These are the activations of a small neural network, seen along a few directions. Each row is one input.
In each table, some parts of the input vary, and every possible input appears once, in random order.
A made-up example of a description, with smaller parts first: one of 5 places around a ring, together with either a single point or (one of 2 separate values, together with one of 4 places along a line) or one of 9 places along a line.
Shared parts are said once, and a part with two or three values counts as separate values.

Other details of the inputs vary at random and push rows far along two fixed directions, the same in every table; ignore that.

A family of inputs:
x1: -17  15  13 -19   1   5  39 -41  -1   4   4   9  13   8
x2: -47  11 -11 -25 -21 -19  32 -79 -12 -48  65 -18  83  58
x3: -53  23 -30 -44  -2   2  33 -47 -10 -37  84  -9  84  66
x4: -12  11  32  57  14 -11 -99  51 -45  -6  15 -22  37  -1
x5:  -3  20  19  34  -6 -12 -60  35  -4   7  15 -24  37  14
x6:  -23  -21   36   60   49   27 -109    8  -83  -44    6   16   31   16
x7:  -8 -10  -4   2  -2  32  -5  23 -27 -17   9  15  -4  10
x8:  45   5   4   2  -5 -19   7  53  29  71 -73   5 -62 -52
x9:  25   3  -6   0 -11 -17  23  10  70  33  -4 -29 -23 -33
x10:   5 -26   8  23  26  20 -36  31 -37 -34 -19  36  -8   3
x11:  -6  14 -18 -48 -26  16  53 -50  15  12  15  -3   2   5
x12: -41  17 -33 -36 -23   6  32 -59 -17 -46  70 -25  76  62
x13:  12 -38  62  59  24  33 -83  54 -70 -13 -28  19 -53 -32
x14:  14   2  -2 -54  -6  -4  96   5  46  27 -31  35 -48 -18
x15:  18   2 -12  24  -2 -17  -8  10  46  24   6 -27 -23 -16
x16: -29   0  17  24  17  40 -54  -5 -59 -17  25  -1  22  15
x17:  -9   4 -25 -44 -34  11  54 -43  17   3   9  -4   0   9
x18:  32   3 -31 -29  -8 -36  69 -15  77  57 -24 -23 -33 -46
x19:  38 -12   2 -29   1  12  35  -9  23  26 -66  35 -68 -41
x20:  19   3 -34 -62 -20  -8  91 -41  47   1 -34  20 -20   0
x21:  -4  30 -16  14  -6 -35 -28  -1   3  17  17 -24  37  25
x22: -13 -35  20  43  22  15 -87   6 -65 -54   3   9  18  15
x23:  21 -26  25  14   4  21  13  54 -13   4 -49  39 -63 -29
x24:   2  -3 -14  40  16 -26 -42   1   7   3  29 -37  12  -1
x25:   43  -35   16   -1   33   25   -2   73    3   20  -85   61 -101  -53
x26:  -2  -1   6  28  11 -23 -32  14  13  -1  24 -35  15 -25
x27: -20  10 -14 -39 -23 -12  68 -51   9 -29  28  -5  37  35
x28:  13  32 -10   6 -21 -24   0  11  38  38  -9 -13   1   9
Description of these inputs: either (one of 2 separate values, together with one of 5 places around a ring) or (one of 3 separate values, together with one of 6 places along a line).
A walk changes only the place on the line of 6. It starts at x25 and steps to x10. List the rest of the walk in order. -> x20, x22, x19, x6
List by row number the other inputs of the same sort as x8. -> x4, x5, x9, x15, x18, x21, x24, x26, x28

A family of inputs:
x29: -15  -3  13  32   3  -3 -49   4 -27 -22  31 -24  35  16
x30: -14 -19   8  21  17   7 -31   5 -31 -34  14   2  15  11
x31:  39 -11  10   9   7   9   3  52  29  43 -55  15 -79 -51
x32:  21   6 -15 -11 -14  -5  25   7  35  27 -25   2 -33 -17
x33: -25  17 -13   3   4 -22 -19 -24 -14 -16  44 -23  66  36
x34: -24  16 -17   3   1 -13 -15 -21  -3 -17  50 -24  60  36
x35:  16  10 -12 -54 -23   2  84 -17  43  31 -34  27 -41  -8
x36: -11   9   1  13   2 -15 -23 -16  -9 -12  21 -17  41  21
x37: -11  -9  24  43  12   2 -62  22 -32 -18  22 -15  17   2
x38:  -5  29 -30 -76 -31  -1 100 -62  48  22  -3  13  10  13
x39: -24   7 -20 -29  -6 -13  36 -58   9 -25  41  -8  44  35
x40:  18  -4   8 -14  -5  22  21  16  -1  18 -41  24 -51 -23
x41:  -8 -14   5   7  10  17 -21 -11 -21 -16   4   3   3  -1
x42:   5 -27  33  39  20  29 -56  60 -50 -14 -30  25 -34 -12
x43:  31  -9 -14 -41 -10   1  68  -1  46  23 -46  23 -55 -35
x44:  -6   0  17  31  14  -9 -46  11 -19  -8   9  -7  18   2
x45: -33  14  -8 -13  -4   2  14 -38 -23 -29  43  -2  58  44
x46: -28   5 -13 -12   2  -2   3 -50 -19 -37  49 -14  53  33
x47:   12  -23   32   67   22   12 -102   65  -54   -6  -24    2  -26  -20
x48:   0   7   1   5   9 -13 -10   3   2   8   2  -6  10  -2
x49: -25   8 -21 -25  -6  -9  39 -58   3 -23  43  -9  48  31
x50:  -2  28 -35 -53 -28 -24  78 -42  54  25  17 -18  19   8
x51:  12 -24  28  57  11  15 -80  64 -41  -1 -20  -3 -35 -27
x52:   0  -1   1 -15  -1   7  13   8  -6  -8 -10  19   0   4
x53:   3  -5  10  31   6   2 -39  18  -8  -6   3  -9   1   2
x54:  36   3  -4 -17 -10  -4  48  15  59  46 -50  13 -66 -42
x55:  37 -10  11  -1  -4   5  19  46  31  49 -55  10 -78 -56
Describe the family of inputs behind these rows. -> either (one of 2 separate values, together with one of 6 places along a line) or (one of 3 separate values, together with one of 5 places around a ring)
A walk changes only the place on the line of 6. It starts at x41 and steps to x46. List the rest of the walk in order. -> x49, x39, x30, x43
Which other rows does x51 become when the choice among 3 separate values takes its other values? List them by row number. -> x32, x47
